A small network was shown many inputs. Here are its activations along a few directions, one row for each input.
In each table, some parts of the input vary, and every possible input appears once, in random order.
A made-up example of a description, with smaller parts first: one of 4 places along a line, together with either a single point or one of 11 places along a line or (one of 2 separate values, together with one of 8 places around a ring).
Shared parts are said once, and a part with two or three values counts as separate values.
In the rows, 128 means zero.

Other details of the inputs vary at random and push rows far along two fixed directions, the same in every table; ignore that.

Table:
row 1: [191 104  43 123 104 120 152  68 133 127  99]
row 2: [ 81  92 190 126 141 128 145 145 135 117 197]
row 3: [114 112 176 129 149 116 113 132 161 157 153]
row 4: [108  64 202 119 133 106 155 115 194 172 196]
row 5: [116  96 163 123 118 121 123 130 181 144 117]
row 6: [ 89 160 149 132 153 173 100 176  87  98 125]
row 7: [113 128 128 156 137 119 126 136  80 140 163]
row 8: [115 181 140 146 145 174 118 135 111 132 144]
row 9: [129 225 161 117 131 143  85 179  54 144  84]
row 10: [213  99  39 111  97 123 162  56 172 127  93]
row 11: [101  94 172 133 152  92 112 136 149 164 137]
row 12: [120 202  89 149 136 206 128 147  40  80 129]
row 13: [122 207  97 156 119 192 134 148  45  58 124]
row 14: [136 149  99 142 116 136 174 114 122  87 111]
row 15: [152 151  96 123 133 167 124 107 138 122 109]
row 16: [ 83 159 158 149 137 159 104 178  91  83 121]
row 17: [165 209  76 154 127 174 125 113  82 114 114]
row 18: [104 225 131 166 132 175 133 140  55  74 130]
row 19: [107 108 150 104 153 132 134 124 158 137 159]
row 20: [193  69  19 102  92  93 125  98 158 123  55]
row 21: [115 196 130 151 143 181 103 150  95 120 101]
row 22: [147 126  73 131 132 120 119 121 101 131 125]
row 23: [107 203 114 200 127 137 138 168  35  98 133]
row 24: [177 139  72 122 123 141 121  92 149 127 104]
row 25: [112  69 200 135 127  81 152 111 191 168 198]
row 26: [ 91  80 165 148 133  78 112 160 139 145 139]
row 27: [113 108 165 117 143 138 119 130 170 154 142]
row 28: [ 82 105 188 108 159 125 115 141 155 139 157]
row 29: [171  56  75 100 109  81 141  89 162 149 139]
row 30: [209 108  21 103  98 116 146  59 148 126  85]
row 31: [136 228  93 155 133 202 123 129  68 110 120]
row 32: [213 113  33 104 101 135 143  67 173 128  84]
row 33: [ 75 109 188 113 163 125 121 139 155 142 177]
row 34: [101 105 172 163 125  75 163 132 145 144 165]
row 35: [121 235 137 195 132 168 127 142  57  98 135]
row 36: [109 168 129 154 156 137 102 129  88 137 136]
row 37: [132 214 136  86 125 154  91 172  50 121  74]
row 38: [183  90  45  85  96 129 138  85 176 101  45]
row 39: [110  88 156 101 140 121 125 130 169 136 122]
row 40: [ 80  95 188 127 138 107 128 144 164 126 132]
row 41: [122 106 161 146 110 108 180 122 173 129 149]
row 42: [199  68  13  92 105 102 122  87 151 129  74]
row 43: [ 92  87 171 134 152  86  99 159 132 157 150]
row 44: [119 214  94 154 141 193 131 129  52  94 123]
row 45: [122 123 213  73 121 102 106 160 144 174 125]
row 46: [212 100  46 105 103 129 134  76 176 125  50]
row 47: [142  80 101  86 123 143 130 119 164 114 131]
row 48: [126 104 159 131 114 125 157 103 168 142 160]
row 49: [ 88 108 207 146 129 117 120 148 170 141 139]
row 50: [ 84 103 191 153 137  83 111 146 150 149 139]
row 51: [ 88  83 222 147 136  81 122 150 189 162 162]
row 52: [107 108 160 130 149  99 118 126 144 163 173]
row 53: [119 101 183  80 125  68  92 182 111 181 121]
row 54: [211  89  73  24  79 117 113 127 142 119  57]
row 55: [188  83  38 100  80 130 192  90 156  75  81]
row 56: [ 83  80 198 143 134  72 143 124 160 172 203]
row 57: [121 196  76 164 149 159  92 152  35 114 120]
row 58: [ 82  75 181 112 138 120 118 161 159 124 141]
row 59: [101 177 164 167 144 142 103 160 109 131 114]
row 60: [180 101  51 117 103 107 126  89 153 124  55]
row 61: [113 202  90 132 147 205 101 161  52  80 105]
row 62: [207  76  14 116  73  88 162  72 147 109  88]
row 63: [112 142 137 139 152 124 103 134 107 144 132]
row 64: [119 117 166 161 124  95 169 126 162 137 153]
row 65: [110  96 153 115 123 116 157 105 159 127 162]
row 66: [132 198 141 112 130 127  87 173  51 154  82]
row 67: [172  96 109 118  93 119 169  77 182 118 120]
row 68: [103  80 196 145 128  65 148 118 163 155 191]
row 69: [105 230 116 147 153 193 119 141  51  93 133]
row 70: [105  90 156 101 146 139 126 148 149 125 179]
row 71: [121  79 143  94 133 135 145 129 154 122 168]
row 72: [ 94 158 137 174 133 127 123 150  63 128 164]
Description of these inputs: one of 6 places along a line, together with either a single point or one of 11 places along a line.
Q: Changing only the place on the line of 6 turns row 57 into row 47. The same change can be made to row 23. Which row results?
A: row 55
Q: Change only the place on the line of 6 in row 27. List by row number the other rows that result.
A: row 3, row 28, row 42, row 61, row 63
Q: Which other rows agree with row 41 in the place on the line of 6? List them by row number.
A: row 4, row 5, row 8, row 15, row 21, row 27, row 31, row 45, row 48, row 49, row 67

Table:
row 73: [123 184 116 122 135 155  92 159  69 116  87]
row 74: [ 91 131 167 157 140 108 125 151 108 139 167]
row 75: [134  83 133 124 122  86 133 123 155 148 140]
row 76: [112 147 161 127 137 123 105 154 113 149 127]
row 77: [102 196 127 182 144 160 135 141  65 103 154]
row 78: [236  17  27  36  74  79 147  58 230 144  43]
row 79: [101 113 158 155 138 109 139 128 133 140 170]
row 80: [122 116 153 114 127 153 144 120 167 110 133]
row 81: [ 89 139 174 100 149 167 110 166 120 114 140]
row 82: [180 175  37 134 107 145 117 112  86 111  58]
row 83: [ 92 147 166 165 146 144 140 136 113 121 184]
row 84: [ 94  25 214 117 137  76 165 105 230 162 218]
row 85: [188 192  31 131 106 158 112 112  75 107  44]
Q: What is each input in this table made of?
A: either one of 2 separate values or one of 11 places along a line
Q: A walk changes only the place on the line of 11. It starts at row 84 and steps to row 83. List the rest of the walk in order.
A: row 77, row 79, row 74, row 75, row 82, row 85, row 76, row 78, row 73

Table:
row 86: [ 58 123 231 163 164 114 119 153 142 157 198]
row 87: [130 137 117 127 135 154 135 115 130 118 140]
row 88: [ 72 149 212 125 166 134  83 185 112 154 149]
row 89: [126 121 153 145 127 116 142 120 150 132 147]
row 90: [ 96 191 130 165 147 145  96 159  46 130 141]
row 91: [127 205 103 169 133 163 130 125  80 103 104]
row 92: [135  68 157  74 124  95 119 131 185 157 108]
row 93: [154  92 137  79 111 109 118 127 169 146  99]
row 94: [169 120  82 107 109 142 157  93 151 114 119]
row 95: [142  84 119 100 114 127 147 118 163 114 132]
row 96: [180 150  55 144  98 132 136 106 107 114  83]
row 97: [129 131 115 147 129 121 121 128 129 137 128]
row 98: [164 110  66 113 114 100 133 106 126 130  98]
row 99: [106  99 146 120 137 141 127 137 143 113 147]
row 100: [131  71 143 100 125 112 160 101 184 140 155]
row 101: [ 91 208 129 157 140 185 115 160  50  78 122]
row 102: [182 149  45 131 106 129 128 109  84 114  84]
row 103: [111  94 163 138 125  84 137 130 154 153 150]
Q: Changing only one part turns row 87 into row 100. The same change can be made to row 86. Which row results?
A: row 91
Q: What is each input in this table made of?
A: one of 3 separate values, together with either a single point or one of 5 places along a line
Q: Change only the place on the line of 5 in row 89. List by row number the other rows that result.
A: row 94, row 95, row 96, row 102
Q: Change only the choice among 3 separate values in row 99. List by row number the other rows that result.
A: row 95, row 101
